Each row below holds a small network's activations on one input, seen along a few directions.
Each table varies a few parts of the input and shows all the possible inputs, shuffled.
Descriptions start from the smaller parts, as in this example, which fits no table here: one of 3 separate values, together with either a single point or one of 11 places around a ring or (one of 5 places around a ring, together with one of 6 places along a line).
Shared parts are said once, and a part with two or three values counts as separate values.
In the rows, zero is written as 128.

Other details of the inputs vary at random and push rows far along two fixed directions, the same in every table; ignore that.

Table:
R1: [141 132 106 130 176 125 115 156  95 132  96 131 162]
R2: [110 138 122 219 206 103 145 171 161 102 124  87  97]
R3: [120 143  99 135 163 137 137 134 137 115 115 143 158]
R4: [121 142 106 147 171 127 146 141 134 120 115 141 165]
R5: [129 118 110 145 163 110 135 138 105 141  99 139 167]
R6: [146 140 123  65  89 166 111 101 107 135 123 156 143]
R7: [ 95 125 183 217 128  86 137 134 164 136 175  67  52]
R8: [133 140 120  79  88 159 132  89 122 123 131 169 153]
R9: [143 110  99 133 164 112 138 157 108 114  92 130 154]
R10: [124 118 159 109  80 124 120 112 140 138 162 113  96]
R11: [114 138 152 135 104 135 125 108 152 126 158 116  99]
R12: [145 122  94 128 162 125 140 155 130 105 101 133 152]
R13: [116 135 148 138 105 127 137 109 140 130 150 125 107]
R14: [120 145 113 133 154 142 132 134 143 117 125 140 150]
R15: [138 146 102  80 115 167 130 104 128 114 112 178 170]
R16: [140 134 124 128 139 143 116 139 124 124 120 121 117]
R17: [136 126 135 130 140 122 110 138 104 140 118 112 122]
R18: [126 125 142 115 103 127 119 122 136 134 150 119 107]
R19: [133 127 127 129 125 136 120 134 133 124 130 118 110]
R20: [137 111 153  51  38 139 120  86 100 150 138 152 142]
R21: [128 120 107 145 152 124 147 124 124 120 105 146 151]
R22: [115 135 141 134 108 128 134 111 139 130 147 131 118]
R23: [126 108 163 107  71 111 122 112 118 145 147 113 101]
R24: [130 128 114 122 151 122 129 150 135 125 124 132 147]
R25: [142 123 135  54  58 153 122  92 118 135 139 159 138]
R26: [131 119 142 109  89 122 126 122 136 126 145 127 106]
R27: [138 136 102 128 162 135 125 150 128 121 112 132 145]
R28: [104 117 177 136  63 118 133  86 141 153 168 114  85]
R29: [125 138 128 204 203 103 124 184 147 114 125  78  97]
R30: [120 137 131 132 122 144 130 116 148 116 134 131 111]
R31: [124 127 145 109 100 128 119 119 136 137 151 123 112]
R32: [137 125 102 124 156 120 135 153 133 116 115 132 154]
R33: [140 119 139 127 127 128 113 133 102 134 117 113 108]
R34: [137 133  96 125 168 131 131 152 129 118 108 136 154]
R35: [131 142 106 125 165 137 116 151 127 125 112 135 153]
R36: [131 137  95 142 172 134 148 138 130 108 100 149 159]
R37: [142 124 102 132 165 126 137 154 132 110 106 130 145]
R38: [154 136 102  69 112 167 119 115 109 121 103 168 163]
R39: [132 121 160 121  96 125 105 120 103 145 139 106  90]
R40: [127 135 124 135 140 127 117 144 135 127 133 119 128]
R41: [117 126 150 135  95 123 136 103 136 133 147 132 108]
R42: [111 139 132 131 121 135 132 116 141 128 143 131 128]
R43: [137 107 114 146 153 115 140 134 103 127  99 133 145]
R44: [130 108 143 116 100 113 129 127 113 134 130 119 116]
R45: [112 118 160 132  78 120 136  90 134 144 153 129  98]
R46: [128 134 123 131 138 129 119 137 136 129 132 118 123]
R47: [121 132 112 141 152 126 143 131 129 126 120 146 164]
R48: [126 138 149 129 119 134 109 129 130 138 146 108 104]
R49: [123 107 161 125  81 113 125  97 110 155 141 121 109]
R50: [107 133 171 215 157  90 114 163 161 129 167  48  43]
R51: [130 128 103 126 157 118 132 156 137 119 115 135 153]
R52: [136 123 124 123 125 134 127 134 132 122 130 122 120]
R53: [132 130  95  79 118 149 143  96 109 138  99 193 204]
R54: [123 106 153 136  98 114 129 108 109 149 134 119 111]
R55: [128 128 104 143 159 128 147 129 129 116 105 148 152]
R56: [129 138 144 131 124 133 110 129 130 136 142 106 103]
Each input here is: one of 4 places along a line, together with either one of 3 separate values or one of 5 places along a line or one of 6 places along a line.
Changing only the place on the line of 4 turns R43 into R49. The same change can be made to R16. Which row results?
Answer: R56
Start at R6 and move only the place on the line of 6, one step at a time. The first step leads to R29. Which rows follow, in order?
Answer: R27, R34, R25, R26
Start at R53 and move only the place on the line of 5, one step at a time. The first step leads to R47. Which rows follow, in order?
Answer: R4, R42, R14
Which other rows does R49 become when the choice among 3 separate values takes its other values? List them by row number.
Answer: R17, R23
